A small network was trained on invented records. Each row is its activation on one of them, seen along a few directions.
After each row come some of the record's fields: NERA, GEB, GIM, BON, MAZ, MEVE, VOD, NEF.
A field that a record lacks is left out.
The largest differences between rows may come from other fields.
Strong random noise was added to every row along 14 fixed directions; ignore it. To show where, here is one row again and again, with new noise each time:
-41 310 -475 70 -146 47 17 -196 -99 -277 164 26 -45 -394 297 -210 -255
 588 -53 31 118 -398 -16 138 456 -526 -117 226 -117
-205 -60 -338 -190 -7 -118 -112 13 -81 -128 5 -91 2 261 87 -107 253 23
 246 59 -64 165 -28 20 282 355 -378 -121 -150
-313 556 -212 -151 19 -32 -427 -170 12 -338 8 71 -270 -362 181 -114 -215
 237 -273 -96 333 -158 155 152 710 -59 -99 87 2
87 -78 266 90 215 20 56 -295 342 47 109 18 73 -204 101 -201 -116 32 113
 399 66 -12 -338 98 -260 185 193 -151 128
583 -273 104 68 38 85 244 -211 -77 345 149 -109 -4 -8 -94 42 -11 -93
 -333 -71 93 -166 47 188 -144 -464 -127 191 -74
65 427 88 268 222 239 55 -611 -215 444 -23 -23 66 116 -26 -160 -2 -308
 -395 -5 -81 -159 -11 -72 129 157 -131 -219 348
378 -300 0 178 -39 10 142 -114 -372 -139 -141 283 204 116 -123 59 -44
 -71 -213 110 -55 -24 -7 127 25 -266 59 1 -127
66 -151 -163 -181 -135 -127 -105 106 -400 -460 -147 230 31 91 163 90 31
 54 -20 20 -185 131 -132 -39 395 -92 -300 150 -4
-531 188 99 -332 347 13 165 291 -265 105 -315 -39 274 132 -144 -75 379
 -185 450 -163 -304 267 129 -319 507 57 -419 -476 -114
-80 83 250 -265 331 -6 -243 -126 46 22 -201 284 -102 13 28 47 76 -189
 -65 105 -135 -44 -331 45 13 399 261 -292 407
-10 -72 -88 -91 146 -40 -27 41 -145 -349 -62 217 -228 -327 92 138 -528
 30 -201 -319 -26 171 98 -98 238 63 -18 -22 256
58 164 68 23 -261 -33 -66 -9 -251 -282 20 123 -64 -83 96 135 132 200
 -267 -78 15 -45 -79 -156 91 -167 -119 308 182
66 -121 143 1 -221 -65 119 178 -305 -284 -71 -136 51 -25 134 96 -199 5
 -264 -102 81 210 148 -224 55 174 -520 97 -21
-130 -109 225 -159 156 -189 -165 4 172 88 -291 -66 -201 -55 92 -312 -271
 -232 191 193 -210 -297 -124 18 -102 -75 326 -111 -412
-26 -388 -358 72 38 118 192 -63 8 119 106 -151 -218 187 70 131 24 -180
 -40 -264 -40 134 18 -125 -198 19 -207 61 -106
-44 -360 31 96 -99 66 13 110 11 -419 -42 42 8 -25 64 231 -109 -58 -306
 53 450 306 85 40 -72 202 -192 21 -198

69 -75 55 -391 -41 -213 -242 201 176 -278 -49 12 22 -231 370 -208 -214
 298 332 399 -80 -225 -373 289 187 -111 28 109 -136
NERA: reran / GEB: deper / GIM: rofod / MAZ: nolo / MEVE: gati / VOD: movi / NEF: rak
18 -303 26 -221 9 -61 94 200 -74 2 -189 -30 51 202 202 -28 41 -98 226
 151 -330 -76 -294 -105 -179 90 -99 -69 -43
GIM: pakab / MAZ: guna / MEVE: nup / VOD: por
402 -116 285 -104 -300 -78 -308 73 -50 270 -29 81 -90 438 -236 221 559
 -228 -349 48 121 -210 -82 292 -247 -184 268 253 -63
NERA: nozi / GEB: deper / GIM: pakab / MAZ: gal / MEVE: gati / VOD: kimas / NEF: rak
353 202 634 191 -226 -117 -134 -255 86 -5 142 -114 168 -110 149 -172 -39
 -13 -145 455 25 50 -280 -34 -244 161 -83 303 284
NERA: reran / GEB: pef / GIM: rofod / MAZ: nolo / MEVE: gati / VOD: movi / NEF: rak
140 2 -6 591 76 199 527 -271 117 -23 225 250 251 -218 -259 18 38 247 146
 110 -100 114 -87 -215 -405 -346 468 28 214
NERA: reran / GEB: pef / GIM: pakab / MAZ: kefe / MEVE: gepe / VOD: por
-219 165 22 312 -273 67 -98 -163 72 -59 121 -74 55 169 60 -5 160 -41
 -152 158 225 108 -32 -101 -202 368 -43 -13 54
NERA: nozi / GEB: pef / GIM: dere / MAZ: gal / MEVE: gati / VOD: kimas
14 -20 -122 150 -63 41 56 -48 114 92 164 -239 -29 -45 64 -116 -341 -75
 -61 -59 170 134 190 61 94 41 -199 -27 -119
NERA: reran / GEB: deper / GIM: pakab / MAZ: gal / MEVE: gati / VOD: kimas / NEF: rak
46 19 -43 90 -86 66 311 119 47 217 34 -187 109 37 -107 6 60 258 14 -6 65
 -295 116 -9 -424 135 123 -146 -77
NERA: reran / GEB: deper / GIM: dere / MAZ: kefe / MEVE: gepe / VOD: por
-172 41 185 225 179 111 477 90 59 -104 93 80 351 -471 -151 -58 -75 350
 296 -39 62 191 127 -228 -31 -353 75 -195 -7
NERA: reran / GEB: pef / GIM: rofod / MAZ: nolo / MEVE: gati / VOD: movi / NEF: fugi
131 276 -68 90 -21 -180 -115 -245 90 156 258 -100 -25 -27 -258 -206 148
 118 93 -21 70 25 240 134 98 60 60 73 5
NERA: reran / GEB: pef / GIM: dere / MAZ: guna / MEVE: nup / VOD: por
340 -60 -316 166 192 92 348 -208 -59 40 234 181 -4 -126 -152 96 -279 164
 -63 -220 -164 130 74 -13 1 -14 83 -61 437
NERA: nozi / GEB: pef / GIM: pakab / MAZ: kefe / MEVE: gepe / VOD: por
120 120 446 34 412 -42 165 -244 95 369 -24 -5 146 -155 -156 -252 -123
 -294 277 89 -365 114 -78 -144 -52 -31 128 -197 245
NERA: reran / GEB: pef / GIM: dere / MAZ: guna / MEVE: nup / VOD: por
102 -192 247 16 -204 -93 -142 -39 168 -109 212 6 63 216 -105 65 562 -61
 65 262 193 328 -188 53 -84 -31 -98 185 -82
NERA: nozi / GEB: deper / GIM: nim / BON: feku / MAZ: gal / MEVE: gati / VOD: kimas / NEF: fugi
69 94 137 160 154 130 -104 -364 133 75 82 265 64 33 -52 -3 121 -203 -133
 207 47 91 -248 112 64 -74 232 -91 271
NERA: nozi / GEB: pef / GIM: pakab / MAZ: gal / MEVE: gati / VOD: kimas
-237 264 33 -70 -77 -213 -111 17 235 48 48 -316 -279 -255 223 -352 -389
 138 221 -27 -149 -251 27 -150 -79 118 83 45 -96
NERA: reran / GEB: deper / GIM: dere / MAZ: nolo / MEVE: sepu / VOD: por
-87 22 50 93 203 97 116 -43 133 121 16 -126 -18 -160 41 -23 -178 -110
 146 -71 -44 94 37 -138 -72 16 -46 36 47
GIM: nim / BON: feku / MAZ: kefe / MEVE: gati / VOD: movi / NEF: rak
337 -189 -109 -24 122 -129 -181 -303 285 -194 192 -29 -106 -110 100 -176
 -332 -66 -18 322 148 176 -46 344 210 111 -93 167 -107
NERA: reran / GEB: pef / GIM: rofod / MAZ: kefe / MEVE: gepe / VOD: por
-59 317 205 51 207 -21 248 -2 228 311 123 -304 302 -412 -116 -417 -178
 303 367 136 149 -164 226 135 96 -152 -43 -256 -225
NERA: reran / GEB: deper / GIM: nim / BON: rupu / MAZ: nolo / MEVE: gati / VOD: movi / NEF: rak
-75 -121 -44 -39 341 200 199 20 303 118 377 -40 -31 -210 -394 307 349
 -26 -33 -463 522 610 406 61 226 -220 -223 -59 41
NERA: nozi / GEB: deper / GIM: rofod / MAZ: nolo / MEVE: gati / VOD: movi / NEF: fugi
61 204 274 35 -55 -227 -42 193 -193 -388 -32 310 190 -139 -310 88 -110
 195 47 -83 -48 444 191 -123 122 460 144 -176 441
NERA: nozi / GEB: deper / GIM: pakab / MAZ: guna / MEVE: gati / VOD: movi / NEF: rak
-304 324 105 -210 -88 193 -168 27 65 54 -98 -230 -279 108 191 166 261
 -176 -415 -112 197 -104 -7 -188 182 -37 -332 194 -33
NERA: nozi / GEB: deper / GIM: rofod / MAZ: kefe / MEVE: gati / VOD: movi / NEF: fugi
59 -193 13 -232 30 -48 -63 256 -205 -55 -173 51 -163 127 -48 293 -82
 -138 -305 -324 7 56 171 -30 -109 379 -80 -105 158
NERA: reran / GEB: pef / GIM: rofod / MAZ: guna / MEVE: nup / VOD: por
-92 189 -76 -175 270 134 -59 -23 107 -2 -72 14 3 -255 18 36 -83 164 -181
 -16 361 -230 124 263 229 69 -31 -208 -7
NERA: nozi / GEB: deper / GIM: nim / BON: beg / MAZ: kefe / MEVE: gepe / VOD: por
177 248 234 -114 -6 -159 -293 -240 -18 -37 26 36 -10 25 34 -132 90 -128
 -81 219 -59 46 -121 101 287 56 -122 167 163
NERA: nozi / GEB: pef / GIM: dere / MAZ: guna / MEVE: nup / VOD: por
13 60 -129 -53 98 64 -210 -226 77 214 -60 -81 -178 175 61 -80 -134 -217
 -288 33 137 -220 41 236 1 318 38 -195 -35
NERA: nozi / GEB: deper / GIM: rofod / MAZ: nolo / MEVE: sepu / VOD: por
-135 121 15 105 8 38 -5 -177 -8 -57 -120 7 141 -41 212 -316 -396 -9 15
 341 -61 -152 -135 58 158 160 25 -334 -57
NERA: nozi / GEB: deper / GIM: dere / MAZ: gal / MEVE: gati / VOD: kimas / NEF: fugi
-370 -57 -429 76 4 146 -134 -127 362 173 185 -151 -434 154 162 93 218
 -171 190 -216 -62 30 -165 -120 -239 -18 158 257 -26
NERA: nozi / GEB: deper / GIM: dere / MAZ: guna / MEVE: gati / VOD: movi / NEF: rak
68 230 -285 246 245 212 137 -267 -155 296 -135 277 30 82 -312 62 -82 84
 -302 -143 1 -438 209 161 -235 276 576 -432 220
NERA: reran / GEB: pef / GIM: rofod / MAZ: kefe / MEVE: gepe / VOD: por
35 99 -156 -217 -71 -28 -93 121 -7 -197 101 136 54 6 137 116 111 359 63
 103 -32 12 -260 109 45 371 -31 -28 453
NERA: reran / GEB: pef / GIM: pakab / MAZ: guna / MEVE: gati / VOD: movi / NEF: rak
-17 119 -175 -284 -36 -378 -258 92 173 -127 126 -93 -162 -143 -23 -258
 -62 368 309 15 -2 -124 132 207 176 182 68 1 -160
NERA: nozi / GEB: pef / GIM: rofod / MAZ: guna / MEVE: nup / VOD: por
-151 374 288 22 -66 -205 -488 -24 236 -396 158 388 -5 -271 -231 67 269
 249 73 132 313 279 -36 165 175 194 433 84 293
NERA: nozi / GEB: pef / GIM: nim / BON: rupu / MAZ: gal / MEVE: gati / VOD: kimas / NEF: rak
-18 203 216 -36 338 203 10 -180 302 246 104 -47 76 -132 -80 18 165 -169
 27 82 159 149 -58 101 166 -108 -28 -30 133
NERA: reran / GEB: deper / GIM: rofod / MAZ: kefe / MEVE: gati / VOD: movi / NEF: rak
-99 119 199 76 137 18 71 21 90 -210 -59 128 161 -277 -130 -62 47 66 194
 146 83 92 59 -33 233 -472 115 81 -232
NERA: nozi / GEB: deper / GIM: nim / BON: feku / MAZ: kefe / MEVE: gepe / VOD: por

Here are new rows. What are their fields?
152 -20 -29 -26 138 130 416 114 -227 338 -193 70 262 191 -79 -26 25 22
 223 40 -522 -270 -180 -102 -169 -127 165 -258 146
NERA: reran / GEB: deper / GIM: pakab / MAZ: kefe / MEVE: gati / VOD: movi / NEF: rak
-337 -84 -25 126 141 306 409 41 -124 402 -146 -319 126 232 42 29 150
 -251 -29 -157 -49 -43 89 -334 -243 75 -341 -308 -162
NERA: reran / GEB: pef / GIM: nim / BON: feku / MAZ: nolo / MEVE: gati / VOD: movi / NEF: fugi
263 196 402 -192 97 -76 -22 112 -244 674 -220 -165 23 148 -306 -48 183
 -264 -123 -269 -187 -384 283 53 -78 -226 82 -46 -76
GIM: rofod / MAZ: nolo / MEVE: gati / VOD: movi / NEF: rak
-181 71 -259 -92 327 -106 134 94 2 -13 13 30 99 -277 -77 -266 -358 93
 612 -171 -319 213 193 -33 463 -200 -2 -235 -108
NERA: reran / GEB: deper / GIM: rofod / MAZ: nolo / MEVE: gati / VOD: movi / NEF: rak
-276 69 -58 -228 258 150 -243 -20 169 1 -25 239 29 13 -8 114 438 -29 74
 108 211 -42 -209 261 277 -156 137 -184 23
NERA: reran / GEB: pef / GIM: nim / BON: feku / MAZ: gal / MEVE: gati / VOD: kimas
-115 228 -138 286 -16 -90 193 3 -95 28 266 38 -53 -214 -289 20 -216 299
 53 -504 -44 202 403 -275 -169 376 149 -242 428
NERA: nozi / GEB: pef / GIM: nim / BON: feku / MAZ: gal / MEVE: gati / VOD: kimas
312 -4 -66 140 -10 66 226 -195 -408 330 -113 48 328 281 -107 -182 -135
 -35 -160 113 -202 -283 59 165 35 112 -33 -451 68
NERA: nozi / GEB: deper / GIM: dere / MAZ: gal / MEVE: gati / VOD: kimas / NEF: fugi
76 -150 -264 433 103 157 169 -332 3 -169 10 365 3 111 -153 56 -114 -182
 -14 86 -180 220 -97 -83 -74 -124 393 -18 86
NERA: nozi / GEB: deper / GIM: pakab / MAZ: kefe / MEVE: gepe / VOD: por
-38 -170 -226 101 -43 77 26 -95 336 -65 273 -29 -190 -135 70 1 -142 136
 -55 -13 283 59 -27 121 -69 -103 126 17 -69
NERA: nozi / GEB: deper / GIM: pakab / MAZ: gal / MEVE: gati / VOD: kimas / NEF: fugi
-99 187 362 -4 -160 -111 2 93 268 83 82 -160 -4 -74 -74 -101 363 157 148
 148 71 -126 -79 -127 -265 -227 157 189 -156
NERA: nozi / GEB: pef / GIM: pakab / MAZ: guna / MEVE: nup / VOD: por
-109 -166 -53 -436 33 -48 -9 444 -116 -179 -154 162 -1 -61 130 173 44
 134 181 -127 -171 -50 -134 -5 202 -270 -61 -50 -18
NERA: nozi / GEB: pef / GIM: rofod / MAZ: gal / MEVE: gati / VOD: kimas
-421 245 23 104 251 228 116 -108 125 153 -23 -90 135 -50 -103 -61 149
 -65 -10 -17 246 104 174 -74 136 121 -85 -358 -83
NERA: reran / GEB: pef / GIM: rofod / MAZ: nolo / MEVE: gati / VOD: movi / NEF: fugi
-22 644 47 228 -289 -168 217 9 -462 152 96 -235 -14 -240 54 -319 -492
 183 104 -464 -603 -37 303 -608 274 -203 -288 149 367
NERA: nozi / GEB: deper / GIM: pakab / MAZ: gal / MEVE: gati / VOD: kimas / NEF: rak
-50 82 -44 133 30 116 149 -109 -132 227 -136 -48 -308 -4 83 22 -456 -144
 -393 -316 -226 -284 56 -293 -298 149 206 -135 251
NERA: reran / GEB: pef / GIM: pakab / MAZ: guna / MEVE: gati / VOD: movi / NEF: fugi
162 -239 -425 307 -93 -8 172 -32 -112 56 238 116 5 106 -293 93 3 24 147
 -297 -105 246 260 43 -46 -228 170 79 -41
NERA: reran / GEB: pef / GIM: dere / MAZ: gal / MEVE: gati / VOD: kimas / NEF: rak
-43 -12 7 -354 -8 -359 -418 158 16 253 -150 -219 -165 402 -155 -188 147
 -318 252 -38 -162 -4 181 183 105 463 -7 -142 -285
NERA: reran / GEB: deper / GIM: dere / MAZ: nolo / MEVE: gati / VOD: movi / NEF: rak
